Each row below holds a small network's activations on one input, seen along a few directions.
Each table varies a few parts of the input and shows all the possible inputs, shuffled.
Descriptions start from the smaller parts, as in this example, which fits no table here: line(4) and (point or line(9) or (values(3) and ring(5))).
Shared parts are said once, and a part with two or three values counts as separate values.
(in the rows, 128 means zero)

Other details of the inputs vary at random and push rows far along two fixed directions, the same in every table; ignore that.

Table:
R1: [176  29   6 155  86 184 102 109  93  58  81 189 136  53 188 109]
R2: [160  88 131 196 101 109 148 101 171  84  95 124 124  99  51  85]
R3: [109 156  66 107 170 191 123  93  97 145 135 151  90 152 156 149]
R4: [ 90 142 201 116 126  68 146 140 138 135 165  85 130 188 109 136]
R5: [112 139 174  89 152 112 111 216 153 103 153 102 188 173 128 166]
R6: [118 123  78 106 151 139 185  99  36 162 114 141 124 162 130  87]
R7: [ 93 129 102  99 163 200 119 136  57 120 149 129 124 135 189 128]
R8: [120 186  57 141 174 172 167 117  91 197 120 108 118  87 172 134]
R9: [115 161 180 102  96  56 139 135 133 161 138 110 135 197  94 130]
R10: [131 159 184  82 124  99  95 155 162 169 130 136 130 186 112 156]
R11: [168  86 151 151  76  83 103  93 167 102 112 173 110  79 107 112]
R12: [144  98 127 194  70  95 124  84 176  81 113 124 102 105  79 114]
R13: [110 173  68 109 155 214 119 119  76 125 135 139 121 142 155 131]
R14: [183  99 135 176  75 100 126 136 178 161  83 119 133  29 132 119]
R15: [101 169  73 115 171 160 147  73  80 140 152 162  96 135 141 134]
R16: [117 168 195 124 157  91 146 181 159 194 142  61 154 107 140 151]
R17: [173  87 147 147  59 138  74 138 166  88  93 152 138  85 120 110]
R18: [117 156  32 102 168 194 130 148  85 108 138 143 154 152 158 148]
R19: [141  67 172 164 106  93 110  98 173  75 138 147 105  68 121 116]
R20: [103 140 203  92 153 109 102 162 167 143 156 110 123 174 125 161]
R21: [107 133 207 118 157  82 172 155 130 137 146  84 153 183  81 111]
Description of these inputs: values(3) and (point or line(6)).
Q: Changing only the values(3) part turns R12 into R9. The same change can be made to R18. Which row results?
A: R1
Q: Change only the values(3) part in R19. List by row number the other rows that result.
A: R11, R15
Q: List by row number the other rows that have the values(3) part in common with R20.
A: R4, R5, R7, R16, R19, R21
Q: Change only the values(3) part in R21. List by row number the other rows that result.
A: R2, R6

Table:
R22: [ 88 163 138 112 159 139 135 112 106 152 154 121 104 165 134 139]
R23: [184  73 191 170  51  77  80 189 238  69  95 109 176  81  86 131]
R24: [134 127  44 115 141 201 128 125  63 137 113 143 130 110 185 121]
R25: [154  81 120 153  90 144  89 120 151 110 104 151 109  71 155 129]
R26: [117 123  43 153 144 191 139  84  83 117 119 146  98 105 151 119]
R27: [132 169 200  98 112  90  92 170 184 156 142 119 145 141 122 164]
R28: [150  90 126 174 108 110 130  84 151 129 118 134  92  50 143 119]
R29: [ 75 120  69 107 177 169 164  96  29 128 161 129 103 157 188 123]
R30: [ 96 158  43  79 190 199 148 127  32 138 144 155 139 172 172 132]
R31: [161 104 211 135  79  93  83 168 205 110 115 115 145 107 105 134]
R32: [ 76 153  76  95 187 186 161  88  26 154 160 128  94 166 179 121]
R33: [146  53 148 184  90 117 113  97 157  61 117 140 106  70 113  99]
R34: [172  12  65 201  57 113 143  51 113  63  82 166  93  61 123  71]
R35: [112 182 113 100 133 100 159  90  91 182 137 142 110 179 109 124]
R36: [118 126 198  98 128  86 106 174 170 105 152 115 154 178 105 151]
R37: [ 87 194 115  59 182 150 125 127  88 168 170 145 119 191 161 164]
R38: [163  97 110 192  84 130 106  95 186  74 106 141 108  58 102 119]
R39: [100 248 184  79 177  85 159 177 147 219 159  81 161 193  98 165]
R40: [ 73 199 125  83 181 141 146 109  81 175 176 122 106 183 151 151]
R41: [127  89  33 127 145 186 132 114  71  87 124 155 129 121 172 124]
R42: [152  48  47 187 117 154 158  93  98  94  98 132 117  44 165  96]
R43: [ 90 146  66  72 187 196 139 106  33 146 155 151 107 173 188 134]
R44: [132 140  89 122 138 165 110 129 130 117 119 149 128 137 130 140]
R45: [161  82 111 166  77 107 141  72 125 110  95 148 101 107  95  84]
R46: [123 129 202  97 115  84 106 192 163 131 142 102 165 157 126 153]
R47: [149 136 187 147  78  56 127 116 186 140 108 128 122 153  49 115]
R48: [167  82 227 148  65  72  78 177 222  89 110 123 156  90  92 129]
R49: [126  93  52 160 135 181 145  91  76  89 118 148 114  92 148 101]
R50: [104 189 211  75 149  97 101 174 176 155 157 117 144 207  94 168]
R51: [ 97 215 194  81 179  88 169 192 129 198 153  78 179 198  93 143]
R52: [140 176 175 111 113 111  96 190 186 152 118 110 165 150 102 155]
R53: [103 184 103  70 169 162 138 174  68 171 140 123 168 175 159 142]
R54: [170 110  91 156  87 147  93 128 161 107  98 150 130  61 146 133]
R55: [141  53  45 186 110 170 139  87  99  58 109 143 110  69 153 100]
R56: [135 151  86 117 137 156 109 122 134 117 128 153 127 128 135 146]
R57: [158  23  80 169  97 162  99  84 122  46 105 181  99  54 155 101]
R58: [107  99  79 131 166 156 171  89  46 151 133 135 103  97 183 104]
R59: [148 112 214 167  98  66 117 136 212 138 117 102 120  93  87 129]
R60: [160 130 185 172  98  80 122 152 218 134 103 100 141  93  72 128]
R61: [ 92 226 189  82 168 113 145 178 138 167 160  80 162 222  81 150]
R62: [143 119 219 148 111  70 130 144 190 140 126  90 131 112  91 122]
R63: [102 165  42  80 186 208 143 120  40 144 140 146 128 174 172 134]
R64: [ 97 204 195  72 144  62 167 150 108 189 149 111 156 239  68 124]
R65: [131  67 129 159 123 107 150 111 120 116 124 114 116  83 152 112]
R66: [166 122 192 167  98  83 130 156 208 125 106  91 149  96  71 117]
Q: Changing only one part turns R51 into R60. The same change can be made to R57. Which row results?
A: R50
Q: Changing only one part turns R53 into R52. The same change can be made to R33. Which row results?
A: R22
Q: What is each input in this table made of?
A: line(5) and (point or (values(2) and line(4)))
Q: Change only the line(4) part in R32. List by row number the other rows that result.
A: R31, R43, R62
Q: Change only the line(5) part in R63. List by row number the other rows that result.
A: R30, R41, R44, R56
Q: List by row number the other rows that have the line(5) part in common with R65.
A: R23, R29, R34, R36, R41, R42, R46, R55
Q: Change only the line(4) part in R24. List by row number the other rows that result.
A: R61, R63, R66

Table:
R67: [ 91 160  90  89 180 151 164 121  40 183 150 127 127 159 174 132]
R68: [145 159 213  95 111 106  80 209 199 126 130 105 176 158 102 157]
R69: [140 151 217  93 118 102  79 212 199 126 132 114 179 155 101 159]
R70: [159  32  62 180  96 151 132  80 103  83  96 166 102  48 161  89]
R71: [ 97 168  86  91 172 154 164 118  41 184 148 118 125 162 174 130]
R72: [ 91 179  75  99 178 163 161 113  56 191 138 123 118 164 165 133]
R73: [155  84 137 175  69 118  95 101 177  73 105 153 109  97  93 113]
R74: [134 155 119 134 137 135 136 111 138 149 128 130 117 115 119 132]
R75: [ 93 174  77  99 173 161 166 120  45 184 142 120 126 164 160 132]
R76: [130 146 225 102 127 110  85 214 199 113 141  95 176 155 102 158]
R77: [ 98 114  82 110 164 161 151 103  60 122 148 133 109 144 160 119]
R78: [132 162 217 114 120  72 116 158 196 160 140 110 141 142  89 151]
R79: [163  58  62 184  92 157 123  68 114 100  94 157  80  28 167  99]
R80: [131 157 199 121 113  74 127 169 184 136 127 103 155 176  66 140]
R81: [138  77  71 159 125 152 133  81  97 124 107 153  98  69 172 107]
R82: [100 112  84 117 167 158 161 108  59 127 141 130 114 144 165 119]
R83: [161  90 133 177  78 120  98  96 180  67 106 156 111  92  89 109]
R84: [ 87 157  88  75 177 156 147 107  46 159 155 149 116 187 164 136]
R85: [ 95 172  85  91 177 156 159 112  53 190 143 121 116 162 179 132]
R86: [143  93  57 165 120 159 151  85  91 108 106 144 115  74 145  98]
R87: [154  62 155 186  93 106 122 119 167  86 114 115 122  64 116 108]
R88: [159  64 146 173  80  96 122 119 164  93 103 133 131  65 113 106]
R89: [101 146 171 103 149 111 130 137 129 127 156 114 130 181 113 139]
R90: [ 99 191  57  81 185 186 134 145  72 154 149 137 145 164 175 158]
R91: [ 96 159  81  82 173 154 165 118  43 166 145 130 123 182 167 130]
R92: [120 139  62 100 152 205 113 145  77 133 122 146 137 132 176 139]
R93: [129 162 218 117 120  66 117 165 188 159 135 106 142 141  90 145]
R94: [ 83 167  96  92 192 166 163 110  58 179 163 120 106 152 176 141]
R95: [ 78 153  95  94 185 155 177 124  37 164 157 109 129 160 172 125]
R96: [117 111 139 132 139 122 148 135 115 123 137 114 132 134 132 117]
R97: [129 143 213 111 119  62 125 171 180 135 134 110 157 172  79 140]
R98: [164  59  34 179  91 185  94 103 133  66  94 166 112  40 170 125]
R99: [108 163 137  98 144 116 155 141  95 165 141 106 143 160 136 129]
R100: [153  66 153 187  98 107 116 112 179  93 108 118 113  63 122 110]
R101: [154  68 150 166  75 108  92 102 172  70 112 162 109  90 108 113]
R102: [108 158 157  98 153 129 109 182 150 124 156 106 157 155 142 166]
R103: [117 155 155  94 134 105 131 142 126 142 144 116 137 177 110 135]
R104: [120 155 157 103 134 103 145 152 124 156 138 110 146 168 119 128]
R105: [137  66  67 143 118 152 128  83  89  95 117 164 101  90 154 106]
R106: [109 165 126  82 156 137 110 172 123 144 150 130 155 159 157 166]
R107: [148  45  73 191 108 160 129  72 113  88 104 148  79  26 168  99]
R108: [136 183 201 128 123  79 124 159 195 155 129 101 144 142  71 141]
R109: [171  88 131 189  87 111 121 112 174  95  99 128 127  65  98 106]
R110: [133 137 116 134 133 127 148 127 122 132 123 127 137 135 114 115]
R111: [144  65 159 174  84 114  98 104 174  58 121 143 106  93 107 111]
R112: [137 169 212 116 114  76 117 156 197 160 138 101 138 145  89 149]
R113: [112 166 149 113 133 107 149 150 123 159 133 103 149 159 107 131]
R114: [165  71 142 165  73 108  99 101 175  75 107 146 111  94 105 113]
R115: [134 137 114 113 125 142 102 155 141 118 133 131 144 125 156 154]
R116: [167  83 126 173  85 113 111 107 178  73 104 142 121  87  84 107]
R117: [136 176 199 132 126  77 125 158 196 154 126  97 151 151  74 138]
R118: [140  98  60 165 116 164 134  82 100 127 103 149  89  65 156 111]
R119: [134 168 198 115 119  81 114 152 193 123 138 115 150 179  59 141]
R120: [156  50  50 181  89 167 115  60 113  70  95 172  86  67 140 100]
R121: [169  81 127 179  89 110 122 112 175  78  96 139 126  87  90 107]
R122: [ 89 168  70  83 171 163 156 114  48 163 147 134 120 185 147 132]
R123: [112 133  65 121 148 162 160 111  62 150 126 137 121 141 155 115]
R124: [133 175 202 124 114  83 119 156 199 161 133 103 139 147  76 151]
R125: [125 161 215 109 103  77 102 153 184 124 143 118 140 181  79 141]
R126: [122 179 123  85 159 168 110 177 122 141 134 126 163 162 136 149]
Q: What is each input in this table made of?
A: line(5) and (values(2) or line(10))
Q: Changing only the line(5) part turns R67 into R109. The same change can be made to R97. Which row results?
A: R121
Q: Changing only the line(5) part turns R122 into R103. The same change can be made to R98. Which row results?
A: R115
Q: Change only the line(10) part in R100. List by row number the other rows that result.
A: R77, R82, R87, R89, R94, R95, R96, R107, R111
Q: Change only the line(5) part in R81. List by row number the other rows that result.
A: R72, R85, R100, R117
Q: Change only the values(2) part in R102. List by row number the other rows that result.
A: R76
